(3866, 7475, 7955, 2575, 5331, 4610, 3243, 5216, 9072)
Which number is the entry just right of the smallest entry?
Answer: 5331
The entry just right of the centre entry: 4610

arr =
[[-1.75 -3.01  2.32  2.39  1.43  2.34]
 [ 1.90  0.75  0.81  0.01 -0.02 -1.32]
 [ 0.35  0.65 -0.31 -0.71 -0.35 -0.22]
 [ 0.12 -0.63  0.28  1.49  0.62 -0.56]
 [-0.58 -1.17  0.63  1.71  0.82  0.25]
 [-0.77 -0.26 -0.58  0.15  0.03  0.33]
 [-2.95 -1.16  1.52 -1.55 -0.10  4.64]
 [-0.98  0.11 -0.38 -1.23 -0.47  1.23]]
Rows and columns are numbered from 1.
Give the bottom entry of the column that holds the smallest entry.
Answer: 0.11
Give the entry just left of the largest entry.
Answer: -0.10
Give the entry at row 2, column 3.
Answer: 0.81
Give the entry just left of 2.34.
Answer: 1.43
Give the entry at row 3, column 3.
Answer: -0.31
Give the entry just right of -0.63.
Answer: 0.28
Give the entry directly above 0.11.
Answer: -1.16
The entry in row 1 and column 1: -1.75
Give the entry at row 3, column 1.
Answer: 0.35
The top entry of the column that holds the largest entry -> 2.34
Give the entry in row 1 and column 3.
Answer: 2.32
The entry directly above -0.22 -> -1.32
The bottom-left entry is -0.98
The entry in row 2 and column 1 is 1.90
The top entry of the column that holds the smallest entry is -3.01
The entry directly above the largest entry is 0.33
The entry directly below the smallest entry -> 0.75
Give the entry in the bottom-right corner.
Answer: 1.23
The entry just left of -1.32 is -0.02
The entry just left of 0.63 is -1.17
Give the entry directly below 0.75.
Answer: 0.65
Give the entry directly above 0.25.
Answer: -0.56
The entry directly below 0.63 is -0.58

x =
386  488  448  410  409  450  674  675  564  466  611  533  473
426  481  485  608  755  431  233  603  485  542  306  487  727
491  481  535  589  671  557  392  673  280  471  671  543  386
602  399  628  694  514  638  396  566  548  543  327  442  456
372  448  625  322  588  537  367  571  555  422  544  381  394
536  439  664  493  445  607  561  310  173  373  607  331  554
402  353  348  261  289  406  495  473  340  459  291  543  267
466  364  382  503  203  521  365  433  256  311   26  419  279
431  466  237  454  492  630  740  457  535  589  550  862  520
369  462  448  423  467  486  529  506  339  386  663  675    3
The first entry in reading order: 386
Read off the third smallest entry.
A: 173
Read off the 3rd largest entry.
A: 740
Read off the entry in the top-right corner.
A: 473
Read off the entry directly above 495.
A: 561
The largest entry in the first column -> 602
Read off the second-last entry, reading row by row.
A: 675
Read off the entry just left of 409.
A: 410
Read off the 3rd entry on the main diagonal.
A: 535
The top entry of the column that holds the largest entry: 533
The second smallest entry: 26
Read off the fifth entry from the end, reading row by row.
A: 339
The largest entry in the first row: 675
The last entry, reading row by row: 3
The largest entry: 862
Read off the entry just left of 487.
A: 306
Read off the 3rd entry, reading row by row.
A: 448
Read off the entry directly below 566.
A: 571
Read off the second entry on the main diagonal.
A: 481
The entry directly above 561 -> 367
Read off the first entry of the largest entry's row.
A: 431
The entry just left of 471 is 280
Read off the entry just left of 503.
A: 382
Read off the bottom-left entry.
A: 369
The entry directly below 399 -> 448
Read off the entry directly above 445.
A: 588
Read off the entry just right of 454.
A: 492
Read off the entry directly above the smallest entry.
A: 520
The entry directly above 755 is 409
The second largest entry is 755

Read these off the table that follows.
1) Read off the first entry in reading order.
2) Read off the largest entry.
3) Read off the minimum.
4) Read off the smallest entry in the last column.
5) Read off the entry just right of -3.61.
6) Read off the entry directly above 1.63.
7) Read off the second smallest entry.
8) Read off the second entry in reading order.
[[-0.61 -2.48 -1.47 -2.25]
 [ 2.07  0.01 -0.06 -2.85]
 [-3.61 -1.59  1.63  4.03]
 [-2.69 -0.97 -1.76  0.82]
 [ 1.68  0.76  0.61 -2.83]
 [ 4.38 -0.70 -1.35  1.39]
 [ 2.75  3.60  4.25  3.99]
 [ 2.06  4.34  2.81  1.46]
 [ 5.39 -3.42 -0.52 -1.13]]
1) -0.61
2) 5.39
3) -3.61
4) -2.85
5) -1.59
6) -0.06
7) -3.42
8) -2.48

[[-2.80 -1.57 -0.93  0.02 -1.75 -0.13  0.35]
 [ 1.31 -1.42 -0.93  0.02 -1.75 -0.13  3.53]
 [-1.40 -1.57 -0.93  0.02 -1.99 -0.13  4.95]]
Rows and columns are numbered from 1.
Report the entry just left of 0.35.
-0.13
The entry in row 1 and column 2 is -1.57
Report the top entry of the column that holds the largest entry.
0.35
The entry directly above the centre entry is 0.02
The entry in the top-left corner -> -2.80
Report the entry directly below -2.80.
1.31
Report the entry just right of the centre entry.
-1.75
The bottom-left entry -> -1.40
Report the entry in row 3 and column 2.
-1.57
Report the entry at row 1, column 3.
-0.93
The entry directly below the centre entry: 0.02
Report the entry just right of -1.99.
-0.13
The entry in row 2 and column 2: -1.42

[ 4.45  0.97  2.88 -2.19 -2.38  2.34]
The 3rd entry from the left -> 2.88
The 3rd entry from the right -> -2.19
What is the second entry from the end?
A: -2.38
What is the 2nd entry from the left?
A: 0.97

[[-0.403, -0.454, -1.240, -0.289, -0.228, -0.518, 0.679, -0.481, -0.039, 0.277, -0.801, -1.139],
 [1.541, 1.854, -0.208, -0.804, 0.978, 0.157, -0.430, 0.394, -0.578, -0.622, -0.836, 0.555],
 [-1.405, -1.554, 1.248, -0.024, -1.143, -0.596, -0.982, -0.122, 0.209, -0.253, 0.209, 1.148],
 [-2.102, -2.466, -1.033, 0.341, -1.410, -0.755, 0.850, -1.026, 0.356, 0.657, 0.028, -1.740]]
Rows and columns are numbered from 1.
What is the entry in the bottom-left corner?
A: -2.102
What is the bottom-right entry?
A: -1.740
The entry directly above 0.356 -> 0.209
What is the entry just right of 0.850?
A: -1.026
The entry at row 2, column 1: 1.541
What is the entry just right of 1.541?
A: 1.854
What is the entry at row 1, column 3?
A: -1.240
What is the entry in the top-left corner?
A: -0.403
What is the entry at row 3, column 2?
A: -1.554
The entry in the top-right corner -> -1.139
What is the entry in row 2 and column 3?
A: -0.208
What is the entry at row 1, column 2?
A: -0.454
The entry just right of 0.978: 0.157
The bottom entry of the column that holds the smallest entry is -2.466
The entry directly below 0.679 is -0.430
What is the entry just left of -0.836?
A: -0.622
What is the entry at row 3, column 1?
A: -1.405
What is the entry in row 3 and column 3?
A: 1.248
The entry just left of -0.622 -> -0.578
What is the entry directly below -0.024?
A: 0.341
What is the entry directly below -0.228?
A: 0.978
